A small network was shown many inputs. Here are its activations along a few directions, one row for each input.
Each table varies a few parts of the input and shows all the possible inputs, shuffled.
A made-up example of a description, with smaller parts first: one of 3 separate values, together with either a single point or one of 9 places around a ring or (one of 5 places around a ring, together with one of 6 places along a line).
Shared parts are said once, and a part with two or three values counts as separate values.
In the rows, 128 means zero.

Rows:
r1: [127  97 156 117 125 131 141  93 126 134  75 113  99  98 158 120 122 135
 105 108]
r2: [107 128  83 205 171 106 151 158 111  58 104 143 103 106 120 183 128  96
 185 168]
r3: [136  79 124 137 132 140 162 113 196 120 100 155 111 132 125  98 105  76
  79  98]
r4: [116 116 156  94 114 141 107 118 111 178 138 112 108 123 120 113 128 178
 146  95]
r5: [132 144 142 104 111 134  97 130 105 164 149 108 130 133 125 114 143 161
 136 123]
r6: [100 143  89 183 160 112 132 184  89 102 170 148 113 139  89 171 140 140
 228 159]
r7: [126 100 125 110 120 158 138 145 171 165 164 156 128 160  76  97 117 118
 120  79]
r8: [144 146 133 125 122 116 127 109 129  96 113 121 156 109 164 148 132 107
 106 163]
r9: [137 187 119 113 121 116  99 148 121 125 180 116 174 165 133 148 151 145
 136 161]
r10: [117 104 133 108 120 149 126 133 122 177 139 135 116 137  92  87 109 155
 126  83]
r11: [129  85 134 131 133 133 157 106 139 132  77 134 103 112 133  91 101 113
  86  98]
r12: [142 129 144 128 124 125 130 102 119 123  89 113 122 105 161 125 136 117
  96 133]
r13: [137 160 131  98 113 119 100 140 113 137 173 116 165 138 130 138 141 151
 146 154]
r14: [142 174 123 140 127 112 125 113 141  81 121 121 164 134 167 159 138 100
  97 170]
What do these inputs look like to the network?
> one of 2 separate values, together with either a single point or one of 6 places along a line
List by row number the other rows that have the choice among 2 separate values in common with r7.
> r4, r5, r6, r9, r10, r13

Rows:
r15: [126 163 120 133 129 118 108 142  98 126 150 118 143 136 125 145 139 146
 151 149]
r16: [126 156 129 124 123 124 101 140 106 136 160 118 136 135 123 153 148 150
 165 143]
r17: [129 144 103 151 140 112 127 147 120 107 145 140 141 139 117 146 128 117
 149 152]
r18: [123 140 123 152 140 114 132 133 104  90 111 117 123 100 154 157 141 123
 153 168]
r19: [141  92 163  66  95 163 132  98 164 189 119 127 134 132 126  54 106 135
  50  69]
r20: [131 151 111 143 136 111 122 139 120 110 143 132 143 140 127 147 132 123
 143 152]
r21: [136  55 161  88 110 153 146  82 159 187  74 129  92 119 120  51  89 130
  53  44]
r22: [126 146 121 145 137 116 131 129 135  91 122 122 132 127 150 161 140 115
 136 158]
r23: [127 146 114 150 138 114 133 133 126  95 128 132 138 129 137 156 132 114
 140 155]
r24: [126 162 119 131 131 116 112 141 111 125 152 121 144 149 126 146 139 146
 145 145]
r25: [129  42 173  99 115 162 161  75 178 171  54 129  72 102 137  60  97 115
  50  44]
r26: [124 158 114 137 133 118 116 147 111 124 158 128 142 148 118 141 136 140
 153 145]
r27: [123 158 121 137 133 114 112 146  80 125 143 115 135 126 127 141 140 155
 162 154]
r28: [123 151 130 127 127 120 104 143  88 136 154 115 129 125 126 150 150 159
 176 147]
r29: [122 145 115 136 131 125 115 154 118 129 170 135 135 145 106 149 141 137
 172 140]
r30: [125 139 106 159 143 115 139 141 126  91 130 141 136 128 126 155 128 108
 147 156]
r31: [124 151 123 128 127 124 109 146 118 133 168 127 136 146 116 149 145 144
 166 139]
r32: [124 141 116 152 139 118 136 136 136  90 128 130 131 125 141 156 136 110
 144 158]
r33: [123 139  97 158 146 116 131 157 118 105 144 141 133 135 109 148 130 117
 159 150]
r34: [126 146 122 148 135 118 127 129 123  91 120 121 131 112 149 160 140 115
 142 163]
r35: [116 147 101 153 144 123 126 166 109 119 159 137 132 143  99 142 134 134
 170 144]
r36: [126 146 121 150 140 110 129 130  94  95 111 119 130 104 149 156 136 128
 150 165]
r37: [133 155 116 139 132 111 113 133 108 112 135 123 143 128 135 150 135 129
 141 156]
r38: [150  87 159  73  98 155 138  89 171 175 104 130 135 126 135  60 104 119
  41  75]
r39: [141  87 172  59  91 167 124  97 171 197 130 126 128 129 125  62 115 141
  67  66]
r40: [129 150 119 144 137 112 129 126 125  96 122 124 139 130 146 161 135 119
 132 154]
r41: [127  60 164  79 107 162 140  90 151 205  91 130  93 125 112  45  91 149
  64  37]
r42: [115 129 103 169 150 123 146 154 134  84 129 141 121 120 123 158 134 102
 161 156]
r43: [127  56 174  72 101 167 132  89 158 215 103 129  87 121 110  54 102 155
  82  34]
r44: [118 134 101 167 149 119 143 151 124  89 129 142 127 123 118 157 129 107
 158 153]
r45: [130 151 116 143 136 107 117 137  89 111 127 119 136 117 138 147 136 137
 151 161]
r46: [122 134 108 160 144 119 141 144 135  86 131 139 130 125 131 156 132 103
 150 158]
r47: [133 155 115 137 134 109 117 133 120 111 137 124 144 141 136 152 135 128
 135 151]
r48: [126 155 128 122 126 121 105 139 118 135 162 120 138 147 125 154 148 149
 159 139]
r49: [146  82 167  78 101 159 149  82 179 161  87 127 126 117 145  66 106 108
  35  76]
r50: [143  79 171  81 101 164 151  84 191 156  86 125 119 113 151  68 113 104
  37  79]
r51: [133  47 168  95 115 157 159  73 166 176  56 130  81 107 132  58  89 119
  47  42]
r52: [116 141 110 143 137 128 118 164 116 128 169 136 126 141  98 150 143 137
 183 138]
r53: [122 152 106 145 138 120 122 155 111 120 160 136 140 147 107 141 132 134
 159 146]
r54: [129 150 120 146 134 115 125 126 113  96 120 123 138 116 145 159 135 119
 139 159]
What do these inputs look like to the network?
> one of 5 places along a line, together with either one of 2 separate values or one of 6 places along a line
The inputs of r34 and r37 match in every part but the place on the line of 5. If r42 is changed in the same way as r34 into r37, which row does it become?
> r33
The inputs of r15 and r54 match in every part but the place on the line of 5. If r26 is changed in the same way as r15 into r54, which row does it become?
> r23
Change only the place on the line of 6 in r31. List by row number the other rows that result.
> r16, r28, r29, r48, r52
A walk changes only the place on the line of 5. It starts at r28 and steps to r27. List the rest of the walk in order.
> r45, r36, r18

Rows:
r55: [140 125 141 112 119 118 136  97 127 123  93 114 138 116 169  98 113 130
  78 137]
r56: [118  95 104 157 152 124 155 150 124 124 104 142 102 125 110 100 111 118
 128 119]
r57: [163 137 148  71  95 138 111  96 160 170 135 127 170 154 131  94 118 122
  50  95]
r58: [135 141 153 109 118 112  92  98  86 158 112  96 115 121 145 141 138 171
 135 118]
r59: [150 138 163  46  87 162 108 118 177 192 181 126 172 173 124  91 141 146
  70  90]
r60: [111  91 103 153 144 130 132 145 122 160 145 164  93 154  60 119 100 138
 167  78]
r61: [150 131 141  96 107 143 143  95 176 129 102 123 158 145 153  82 110 101
  26 110]
r62: [117 141 146  97 111 154 107 147  95 174 170 115 129 128 101 111 139 169
 157 113]
r63: [118 113 124 116 125 148 114 169 125 180 185 138 111 146  78  95 138 154
 174 102]
r64: [124 148 169  86 107 135  86 120 101 175 154  88 116 139 135 132 159 189
 156 111]
r65: [138 138 163  64  95 134  99 121 128 178 171 109 150 143 137  99 140 170
 121 117]
r66: [134 180  91 198 156  89 149 152 124  11 135 139 162 118 167 227 165  65
 179 236]
r67: [124 135 148 132 132 115 125  98 101 126  78  99 105 109 170 135 134 151
 113 129]
r68: [123  68 111 163 149 134 171 138 163  97  86 149  90  99 124 124 116  82
 127 122]
r69: [151 131 147  87 106 112 104  98 112 159 125 113 149 126 145 106 119 150
 101 125]
r70: [ 99  99 120 136 131 155 125 164 140 183 190 162  97 167  53 109 121 159
 189  74]
r71: [ 97  85  99 171 162 131 168 147 139 124 107 160  84 148  84 114  94 118
 144  88]
r72: [130 103 108 136 137 123 120 149 107 158 139 143 110 131  86 105 118 135
 153 107]
r73: [148 105 154 105 108 152 154  84 218 101  89 131 145 113 165 101 111  61
  26 116]
r74: [142  97 149 119 119 130 148  85 166  98  76 125 126  87 184 120 118  91
  78 144]
r75: [129 133 131 119 121 131 113 125  79 153 126 122 131 111 109 119 120 151
 136 117]
r76: [122  99 136 148 134 145 160 112 133  93  74 133 113  73 146 136 121  94
 114 132]
r77: [103  61 107 176 162 140 185 134 181  97  90 165  72 119  95 138 100  81
 143  88]
r78: [128 211  82 191 164  78 129 168  92  35 153 129 171 140 150 205 152 109
 178 230]
r79: [127 109 154 138 130 126 138  86 137 102  62 111  93  81 186 157 140 112
 113 133]
r80: [115 227  88 147 133 109  76 193  99  93 223 114 180 164 112 203 175 155
 218 208]
r81: [118 126 128 141 135 134 147 125  94 119  91 123 123 101 133 114 115 132
 114 128]
r82: [131 217  77 169 149  81  88 170  77  71 187 124 180 151 130 211 154 130
 199 214]
What do these inputs look like to the network?
> one of 4 places along a line, together with either a single point or one of 6 places along a line
The inputs of r65 and r55 match in every part but the place on the line of 4. If r80 is changed in the same way as r65 into r55, which row does it become?
> r78
List by row number the other rows that have the place on the line of 4 in common with r57.
> r58, r60, r69, r72, r75, r82
List by row number the other rows that have the place on the line of 4 in common with r68.
> r66, r73, r74, r76, r77, r79
